A small network was shown many inputs. Here are its activations along a few directions, one row for each input.
Each table varies a few parts of the input and shows all the possible inputs, shuffled.
Descriptions start from the smaller parts, as in this example, which fits no table here: one of 6 places along a line, together with either a single point or one of 11 places around a ring or (one of 3 separate values, together with one of 5 places around a ring).
Shared parts are said once, and a part with two or three values counts as separate values.
In the rows, zero is written as 128.

Other details of the inputs vary at random and push rows far along two fixed directions, the same in every table; ignore that.

Rows:
R1: [150 100 148 107 134 175 121  70  95 168 111]
R2: [114  97 101 180 104 108 141  99 162 169 111]
R3: [144 144  63 220 122 138 142 117  97 151 127]
R4: [154 145 175 113 116 142 117 118 106 126 119]
R5: [133 150 164 100 114 134 129 110 100 110 109]
R6: [134 120 154  91 146 137 112 135  97 131 104]
R7: [107 159 130  99 128 149  93 161 151  94 133]
R8: [ 95 130 159  95 132 148  97 106 112 136 107]
R9: [134  99 135 115 119 125 125  78  77 153  93]
R10: [137 100 107 176 121 118 126  98 156 172 132]
R11: [119 109 145  78 130 155 136  67  82 164 120]
R12: [148 137 173  82 135 153 131 122  99 122 155]
R13: [117 103 150  87 129 155 123  63  83 168 132]
R14: [115  94 126 174 133 102 178 100 153 139 140]
R15: [126 162 146 103 132 140 121 159 142  71 151]
R16: [141 124  99 156 132  99 121 163 155 125 135]
R17: [134 152 139 112 117 119  88 186 129 103 117]
R18: [113 123 137 168 130 100 150 152 169 116 156]
R19: [ 94 120  97 133 138  88 153 160 154 111 115]
R20: [140 129 118 154 132 120 158 151 171 107 157]
R21: [129 155 133 106 119 120  94 181 130  95 108]
R22: [128 143 162  70 132 145 143 114  94 107 145]
R23: [120 162 150 121 104 136  73 174 151 117 120]
R24: [133 206  96 159 123 155  86 175  88  95 130]
R25: [150 130 147 100 124 134 104 134  95 134  97]
R26: [ 97 134 122 144 132  95 168 143 164 102 137]
R27: [147  96 153 114 129 175 114  69  93 166 118]
R28: [135  83 152 117 139 134 128  89  81 161 106]
R29: [120 172 157 114 112 121 107 160 138  83 133]
R30: [116 127 132 161 135 100 158 153 172 118 149]
R31: [108 163 124  91 129 148 107 163 149  91 121]
R32: [148 171 151 117 130 132 106 161 146  84 143]
R33: [145 128  94 149 137  99 129 164 158 126 127]
R34: [152 105 175 101 130 153 142  79  80 150 156]
R35: [139 143 131 103 136 139 102 186 133  91 134]
R36: [133 108  88 142 133  99 153 111 130 139 109]
R37: [168 144 175 113 130 150 103 111 102 121 138]
R38: [117 101  89 153 116  87 162 116 135 143 101]
R39: [152 145  64 220 126 137 144 123  99 161 128]
R40: [129 167 133 112 126 141  77 163 156 106 124]
R41: [109 156 138  90 128 142  99 172 147 110 151]
R42: [124 114 100 130 137 102 149 173 153 128 153]
R43: [104 103 147 103 133 145 136  61  95 166  90]
R44: [111 142  93 144 122 109 126 137 172 125 121]
R45: [135 146 124  97 139 140 109 181 134  84 125]
R46: [ 91 114 101 143 138  87 140 158 156 114 126]
R47: [118 106  97 163 122 112 130  86 152 161 125]
R48: [149 153 158  93 131 143 123 103 100 106 119]
R49: [136 122 146  74 139 146 118 134  88 123 131]
R50: [143  90  95 149 139 118 160 126 139 143 126]
R51: [118 124  87 127 136 108 154 159 151 101 123]
R52: [140 101 117 161 130 126 174 101 147 127 147]
R53: [151 141 180 120 111 141 110 118 103 125 126]
R54: [147 186 110 137 125 173 103 125  47 120 104]
R55: [147 108 169  94 133 154 149  73  80 143 148]
R56: [129 127 163  86 127 161  98 122 104 147 144]
R57: [122  98 103 180 107 108 143 105 164 179 114]
R58: [116 118  90 137 135 108 142 157 153 104 135]
R59: [151 106 135 103 137 136 115  72  73 149 101]
R60: [128 109 112 144 130 120 182  98 140 120 137]
R61: [110 147 128  81 136 121 111 179 124  93 147]
R62: [148 203 104 168 123 161  81 185  89 105 136]
R63: [ 94 118 119 164 126 109 123 154 180 143 137]
R64: [114 123  99 150 126 130 132 146 178 122 138]
R65: [137 126  92 149 134 100 128 158 157 117 125]
R66: [157 119 162 113 132 146 129  55  82 141 124]
R67: [102 106  96 163 104 102 152  97 154 161 102]
R68: [132 105 120 182 109 101 167 101 151 143 131]
R69: [139 101 155  91 133 162 125  75  87 180 131]
R70: [135 110 166  90 133 148 148  68  78 140 150]
R71: [ 95  87 107 173 128 109 152  99 163 169 120]
R72: [112 145 139  98 141 123 103 182 132  92 115]
R73: [127 142 138  91 134 127 106 190 126 103 152]
R74: [144  98 124 167 128 125 167 105 146 135 156]
R75: [140 105 102 168 127 119 133  98 158 173 124]
R76: [112  96  93 124 134 102 173 120 126 140 135]
R77: [105 157 151 104 134 139  89 176 155 117 121]
R78: [101 168 140 109 106 130  78 162 149 106 113]
R79: [149 140 119 163 130 106 142 146 170 118 152]
R80: [102  97 125 167 133  96 176  94 148 136 142]
Description of these inputs: one of 5 places along a line, together with either a single point or (one of 3 separate values, together with one of 5 places around a ring).
Q: The inputs of R60 and R20 match in every part but the place on the line of 5. If R22 is changed in the same way as R60 into R20, which row does it become?
A: R12
Q: The inputs of R33 and R65 match in every part but the place on the line of 5. If R77 is changed in the same way as R33 into R65, which row does it become?
A: R71
Q: A walk changes only the place on the line of 5. It starts at R23 and steps to R57. List the rest of the walk in order.
A: R2, R78, R67
Q: A walk changes only the place on the ring of 5. It starts at R33 and steps to R25. List the rest of the walk in order.
A: R6, R42, R50
Q: Which other rows does R59 become when the choice among 3 separate values takes its other values? List them by row number.
A: R47, R66

Rows:
R81: [ 90 100 102 157 118  89 142 143 195 155 145]
R82: [127  67  99 195 109 100 155  50 143 199  90]
R83: [ 99 198 162  79 123 146  48 230 178  71 132]
R84: [117 163  47 229 114  90 139 190 144 117 131]
R85: [129 118 168  72 131 171 138  52  53 148 127]
R86: [170 174 176  82 137 135  91 198 126  65 135]
R87: [153 211 164  89 122 165  82 164 100  64 124]
R88: [ 68 151  83 173 116  80 119 225 250  99 148]
R89: [139  81 173  77 143 152 148  61  71 148 113]
R90: [156  61  51 181 139 134 148  80 103 211 116]
R91: [123  63 111 158 139  97 191 100 154 151 147]
R92: [116  82  32 167 137 118 145 108 121 182  96]
R93: [132 106 179  79 123 169  90  36  59 176  68]
R94: [160 102 177  71 134 148 132  57  49 137  79]
R95: [ 90 125  90 176 113  85 124 161 208 132 125]
R96: [134 156 103  70 142 174  60 167  78 123  92]
R97: [162 130 182  84 133 181 125  83  67 141 159]
R98: [173  81 105 209 120 126 190  29 104 184 136]
R99: [135 152  87 205 126  98 157 180 198 103 187]
R100: [143 219 160  96 131 157  78 211 139  50 163]
R101: [146 141 125 138 123 164 112  68   7 160  71]
R102: [129 194 168  91 124 146  44 214 162  81 133]
R103: [117  73 114 180 123 115 149  83 164 189 130]
R104: [ 77 156  74 178 104  69 117 204 230 101 109]
R105: [ 95 131  87 186 113  82 123 179 220 126 136]
R106: [125 144  92 199 128 108 164 180 203 108 195]
R107: [140 110 107 195 110 100 128 129 178 157 125]
R108: [108 200 154  72 128 146  97 203 140  59 166]
R109: [149 174 177  89 135 182 100 140 101  96 158]
R110: [142 189 171  93 115 150  44 188 140  91 106]
R111: [137 100  66 223 117 116 165  64  67 187  97]
R112: [132 233 150  88 122 150  76 209 132  39 128]
R113: [189 129 180 104 125 190 121  28  24 152 104]
R114: [123 145  88 170 126  61 155 221 217  71 152]
R115: [ 87  51  98 156 119  94 174  47 144 206 107]
R116: [110 113  94 154 133  71 166 170 189  99 146]
R117: [152 156 174  86 131 181 107  83  59 116 121]
R118: [133  60  32 186 137 120 156  87 118 205 109]
R119: [120 132 178  38 142 136 119 150 104  95 135]
R120: [112 163 168  72 123 143  70 182 148 108 138]
R121: [135 210 156  83 123 158  88 159 100  65 108]
R122: [150 122 187  53 144 146 120 140  96 110 152]
R123: [152 109 183  95 125 169  86  58  75 174  95]
R124: [124 108 174  77 123 165  93  36  60 175  62]
R125: [102 174 164  52 143 131  97 213 148  50 134]
R126: [133 142 178  49 142 136 112 177 120  85 155]
R127: [ 84 138  81 149 133  58 160 209 214  74 140]
R128: [ 97 149 172  62 125 161  74 122 111 126  87]
R129: [121  74 103 178 129 131 197  29 112 181 137]
R130: [111 170  78 193 123  90 150 205 213  79 180]
R131: [116  95 179  60 124 163 106  44  67 180  90]
R132: [115  81  81 195 126 106 200  41 127 173 127]
R133: [104 149  80 182 123  96 161 154 182 102 155]
R134: [ 95  95  91 158 126 104 192  85 142 151 149]
R135: [ 91 143  91 170 118  76 124 228 245 111 174]
R136: [150 123  68 234 120 113 151 117  97 164 126]
R137: [141 150 173  53 134 139 106 129  81  89  83]
R138: [118 119  95 191 107  90 126 142 193 145 113]
R139: [138  45 100 179 134  85 204  60 137 174 134]
R140: [177 136 185  74 135 148 107 123  79 104 113]
R141: [ 74 108  86 131 134  60 179 181 199 100 152]
R142: [125  90 175  57 145 153 142  60  63 143  95]
R143: [153 108 168  98 132 171 144  57  65 157 150]
R144: [120 186 168  75 112 149  48 167 126  94  78]
R145: [171  89 175  84 133 148 139  44  47 149  85]
R146: [127  55 109 198 123 111 166  64 161 207 135]
R147: [131 137  30 187 137 100 115 226 195 126 155]
R148: [107 144 170  35 141 129 115 170 117  80 133]
R149: [ 77 108  96 166 119  96 138 137 198 148 122]
R150: [149 110  75 225 119 121 156  84  73 179 110]
R151: [123 209 159  90 132 162  88 207 145  54 166]
R152: [149  48 111 173 136  94 196  63 131 173 139]
R153: [148 102 188  49 142 158 124  58  44 136  88]
R154: [148 148 184  68 146 150 103 179 123  83 153]
R155: [139 147 183  61 146 150 104 171 116  84 144]
R156: [147  81 109 171 136  86 179 122 159 141 156]
R157: [143 140 178  83 135 190 119  70  60 131 129]
R158: [145 131 178  73 132 178 126  76  62 136 146]
R159: [113 121 179  59 124 158  89  96  95 152 106]
R160: [ 86 140  83 171 127 104 171 146 181 112 154]
R161: [181  81 109 212 121 128 189  33 106 186 143]
R162: [111  79 109 135 136  82 184 135 165 132 161]
R163: [134 194  95  83 141 157  44 246 132  81 125]
R164: [153 133  68 235 120 112 146 136 107 157 135]
Q: Describe the family of inputs behind these rows.
A: one of 6 places along a line, together with either one of 2 separate values or (one of 3 separate values, together with one of 4 places along a line)
Q: The inputs of R146 and R149 match in every part but the place on the line of 6. If R122 is changed in the same way as R146 into R149, which row does it become?
A: R148
Q: The inputs of R102 and R95 match in every part but the place on the line of 6. If R161 is changed in the same way as R102 into R95, which row does it become?
A: R87
Q: Which other rows does R90 become when the choice among 2 separate values takes its other values? List them by row number.
A: R136
Q: Which other rows does R99 become when the place on the line of 4 takes its other values? List them by row number.
A: R97, R106, R161
Q: Which other rows does R125 become when the choice among 3 separate values takes its other values? List them by row number.
A: R129, R149
Q: A walk changes only the place on the line of 4. It starts at R138 and steps to R105. List the rest of the walk in order.
A: R83, R81
Q: Which other rows does R124 become when the choice among 3 separate values takes its other values? List them by row number.
A: R127, R132

Rows:
R165: [ 76 166 126 145 117 106 121 171 213  81 119]
R166: [132  65 164  79 145 180 118  36  88 195  99]
R167: [141  99 148 123 129 132 124  51  33 164  64]
R168: [ 61 175 123 154 101  92 121 175 204 100 140]
R169: [215 126 177 156 108 186  78  73  76 184 107]
R170: [ 90 201  79 188  98 104 103 197 161  96 126]
R171: [185 178 162  56 144 173 113 137  49  74 132]
R172: [ 96 214 177  33 117 125  72 209 170  32 105]
R173: [186 162 234  83 121 179  38 122 119 128 137]
R174: [149 122  75 208 142 122 188 116 139 129 157]
R175: [111  48  80 130 136  87 176  95 186 177 130]
R176: [101 165  61 163 116 121  88 224 169 121 150]
R177: [171 164 183  65 150 161 109 158  37  86 132]
R178: [120 113  55 194 115  78 169  97 145 142  96]
R179: [155  95 122 111 141 189  99  65  56 182  85]
R180: [136 201 113  43 140 148  41 247 132  55 115]
R181: [142 129 134 144 123 168 115  41  56 158  66]
R182: [137 130  70 223 125 110 193 122 131 148 179]
R183: [111 136  84 128 142  94  96 235 156 104 127]
R184: [112  93 108 192 126  97 208  89 164 150 199]
R185: [ 84  69  82 174 122  97 160 105 185 200 157]
R186: [158  89 187  98 146 179 162  20  69 144 141]
R187: [137  70 107 148 130  90 220  86 163 125 172]
R188: [108 142 216  43 123 139  91 126  91 103  82]
R189: [ 88 113 128  95 140  87 114 220 193 112 140]
R190: [125  62 134 152 135  84 211 109 145 137 169]
Q: The inputs of R185 and R176 match in every part but one. If R166 is changed in the same way as R185 into R176, which row does it become?
A: R179
Q: Describe the family of inputs behind these rows.
A: one of 2 separate values, together with either a single point or (one of 3 separate values, together with one of 4 places along a line)
Q: A walk changes only the place on the line of 4. It starts at R170 and steps to R181. List the rest of the walk in order.
A: R178, R167
Q: Which other rows does R190 become when the choice among 3 separate values takes its other values? List them by row number.
A: R188, R189

Rows:
R191: [165 122 121 123 127 115 108 142 108 126  90]
R192: [137  89  84 188 123  97 145 122 130 164  94]
R193: [ 98 105  32 188 120  97 152 131 145 163 104]
R194: [164  86 113 192 125  96 209  74 136 142 159]
R195: [144  56 123 143 135  88 187 107 173 151 167]
R196: [163 132 126 124 141 143 117 161  93 121 132]
R197: [114 180 170 120 110 139  95 120 101 106 107]
R198: [162 165 182 130 106 204  31  93 117 170 107]
R199: [109 101  85 188 123  93 187  70 151 140 112]
R200: [134 161  91 106 151 135 111 201 123  84 141]
R201: [174 104 180 119 119 138 146  26  63 150  86]
R202: [111 135 147  61 150 138 120 167 150  89 155]
R203: [103 118  72 192 122 113 201  95 145 140 161]
R204: [146 148 130  65 144 191  95 116  30 137 114]
R205: [154 153 174 123 129 151 141 118  96 100 148]
R206: [ 68 149 128 124 116  87  99 202 210 105 137]
R207: [118 164  90 109 137 121  89 196 136  87  97]
R208: [141 159 156  89 142 163 136 107  83  88 141]
R209: [104  72 157  71 125 161 129  23  76 195  83]
R210: [119 170  84 154 134 112 105 226 148 100 160]
R211: [131 118 134 173 122 131 171  65  95 153 153]
R212: [121 189 160 134 114 117 108 177 152  69 116]
R213: [103  78 123 102 136 143 165  72 115 173 145]
R214: [112 115 175  40 138 152  95  98 106 126  90]
R215: [199 110 152  87 144 159 116 104  47 139 116]
R216: [113 176 109 129 121 120  67 202 126 105 103]
R217: [153 148 113 206 112 159  94 143 194 164 180]
R218: [ 97 194 133 106 113 145 104 150 123  84 109]
R219: [112 104 169  99 125 117 116 127 153 135 109]
R220: [ 95  72 106 170 131  91 178 112 177 171 177]
R221: [114  95 130 141 136  97 164 162 191 125 174]
R222: [118 128 146 102 124  83 115 188 202  94 128]
Q: Describe the family of inputs behind these rows.
A: one of 2 separate values, together with either a single point or (one of 3 separate values, together with one of 5 places around a ring)
Q: The inputs of R221 and R219 match in every part but the choice among 2 separate values. If R210 is changed in the same way as R221 into R219, which row does it become?
A: R216
Q: Which other rows does R202 become when the place on the ring of 5 takes its other values? List them by row number.
A: R195, R213, R220, R221
Q: Which other rows does R206 become when the choice among 2 separate values takes its other values? List them by row number.
A: R220
Q: Which other rows does R222 become when the choice among 3 separate values takes its other values? List them by row number.
A: R191, R201
